A small network was shown many inputs. Here are its activations along a few directions, one row for each input.
Each table varies a few parts of the input and shows all the possible inputs, shuffled.
A made-up example of a description, with smaller parts first: ring(8) and (point or line(9) or (values(2) and line(6))).
Shared parts are said once, and a part with two or three values counts as separate values.
In the rows, zero is written as 128.

Other details of the inputs vary at random and push rows far along three fixed directions, the same in every table; ignore that.

A family of inputs:
row 1: [131 195 150 133 164  75 149 172 131 171  91  99 154]
row 2: [ 54  78  95 117 111 165 125  85 119  79 143 129 115]
row 3: [105  91 147 110 106 138 107  65 161  82 133 126  84]
row 4: [213 187 167 161 120 143  63  83 134 105  99  80 100]
row 5: [ 44  90 118  92 140 145 152 152 174 142 147 177 117]
row 6: [117 145 149 107 133 134 193 155 141 184 135 122 122]
row 7: [154 168 138 149 139 150  88 111 141 123 114 117 111]
row 8: [204 178 176 177 130  76  60  91 105 131 119 106 115]
row 9: [144  91  80 134  84 149 134  46 105  16 173 166 131]
row 10: [183 172 180 146  95 105 120  97 141 160 118  94 138]
row 11: [148  90  84 140 134 150 127 213 115 162  94 152 203]
row 12: [205 106  99 178  81 168  94 122 104 135 111 138 151]
row 13: [109  89  98 168 118 179  87  78 125  45 124 160 101]
row 14: [ 92  80  78 148 134 199 158 171 114 149 137 194 181]
row 15: [103  82  76 176 118 194 138 146 105 112 129 198 173]
row 16: [156 175 183 100 171  97 151 160 121 192 130 101  93]
row 17: [145 187 165 136 127  97 146 149 153 211 129 119 157]
row 18: [102 124 127 108 132  90 138 132 134 150 104 119 148]
row 19: [ 73 139 156  86 143  78 162  71 137 119 111  84 100]
row 20: [167  72 119 150 125 158  82 127  90 116 130 159 143]
row 21: [112 175 147  75 141  83 161  93 171  68 177 125  76]
row 22: [ 47  77 109  74 110 136 174 164 149 144 146 135 112]
row 23: [171 136 114 142 142 140 119 161 105 142  84 109 169]
row 24: [120  95  84 170 131 172  97 180 143 120 126 191 154]
row 25: [ 95 143 166  82 137 122 155  93 166 122 131  99  48]
row 26: [146 166  82 100 178  88 187 236 132 154 143 146 193]
row 27: [139 165 130 115 128 135 140 170 130 168 121  85 120]
row 28: [113  90 157 111 142 136 126  78 104  99 142 130  93]
row 29: [198 174 148 198  92 109  86  95 124 133 112 116 150]
row 30: [168 153 167 108 154  94 131 179 121 203 129 123 115]
row 31: [215 145 127 162  99 149  56 113 130 117 100 110 103]
row 32: [182 108  95 172  89 170  65 138 111 115 115 112 165]
row 33: [161 166 169 130 155  88 102 143 120 187 132 123 132]
row 34: [ 96  85  99  91 135 119 174 197 132 167 106 141 150]
row 35: [ 64 118 170  86 127 127 202  88 156 138 149 121 106]
row 36: [108 110 145  88 114  94 149  40 118  82 102  68  66]
row 37: [114 136 110 141 148  94 146 207 134 173  99 144 181]
row 38: [104 146  75  96 148 126 181 228 139 129 182 156 174]
row 39: [139  68  81 186 148 182  86 141  72  89 132 194 151]
row 40: [177 184 124 188 112 131  71 116 110 112 107  87 138]
row 41: [ 64 148 161 108 108  74 137  87 161 118 143  91  97]
row 42: [ 72  56 117 115 149 156 127  78  97  87 152 165 101]
row 43: [147 150 127  96 165  90 154 146 112 105 183 157 123]
row 44: [120 110 127 129  96 157 104  65 117  72 127  85 105]
row 45: [ 37 117 144  80 110 100 154  99 160 132 151 107 103]
Each input here is: values(5) and (point or (values(2) and line(4))).
The inputs of row 39 and row 15 match in every part but the values(5) part. If row 30 is changed in the same way as row 39 into row 15, which row does it become?
> row 12
The inputs of row 19 and row 7 match in every part but the values(5) part. If row 36 is changed in the same way as row 19 into row 7, which row does it become?
> row 25
Change only the values(2) part in row 41. List by row number the other rows that result.
> row 40

A family of inputs:
row 46: [163 216 165 113 144  86 136 134 148 148 111  65 106]
row 47: [135  91 110 111  91 150 110  62 128  58 131 105  85]
row 48: [219 114  75 187 133 162  89 163  70 122 102 152 187]
row 49: [ 59 139 142 105 117  76 156  91 160 107 141 119 113]
row 50: [118 101 138 135 123 136  91  45 121  55 148 143  88]
row 51: [157 220 173 127 113  81 144 118 150 162 135  76 129]
row 52: [145  79  91 140  83 169  81  35  97  24 129 102  89]
row 53: [136  82 120 123 105 125 122  50  88  70 139 116 106]
row 54: [ 76  82 104  96 162 122 174 174 116 142 140 169 159]
row 55: [173 177 158 124 152 131 138 196 148 193 147 147 133]
row 56: [124 161 153 152 124 133 139 194 156 223  96 115 172]
row 57: [170 215 198 121 145  93 126 121 141 164 148  98  92]
row 58: [ 77  99  98 102 114 150 185 170 156 146 156 169 156]
row 59: [212 186 162 172 130 123  75  78 116 105 125 109 103]
row 60: [179 158 138 114 146 105 156 200 122 198 124 127 162]
row 61: [105  27  67 174 135 239  93 183 107 153 119 217 161]
row 62: [206 107  73 190 134 139  68 169  72 119 101 151 189]
row 63: [214 147 127 188 100 165  41 126 107 145  60  76 135]
row 64: [ 65  98 118 115 166 134 148 179 142 135 157 192 128]
row 65: [ 71 130 141  77 140 101 153 103 153 101 135  99  92]
row 66: [ 72 143 144 102 116  99 178  84 159 108 144 118 110]
row 67: [ 60  97  88  99 155 131 156 193 143 128 132 153 137]
row 68: [ 68  91 173  92 123 100 158  88 127 160 107 109  97]
row 69: [ 68 114 114 114 120 122 155 115 147 107 144 146 144]
The inputs of row 54 and row 65 match in every part but one. If row 53 is changed in the same way as row 54 into row 65, which row does it become?
> row 52
What do these inputs look like to the network?
> values(4) and (point or line(5))
Change only the values(4) part in row 56. List by row number the other rows that result.
> row 61, row 63, row 68
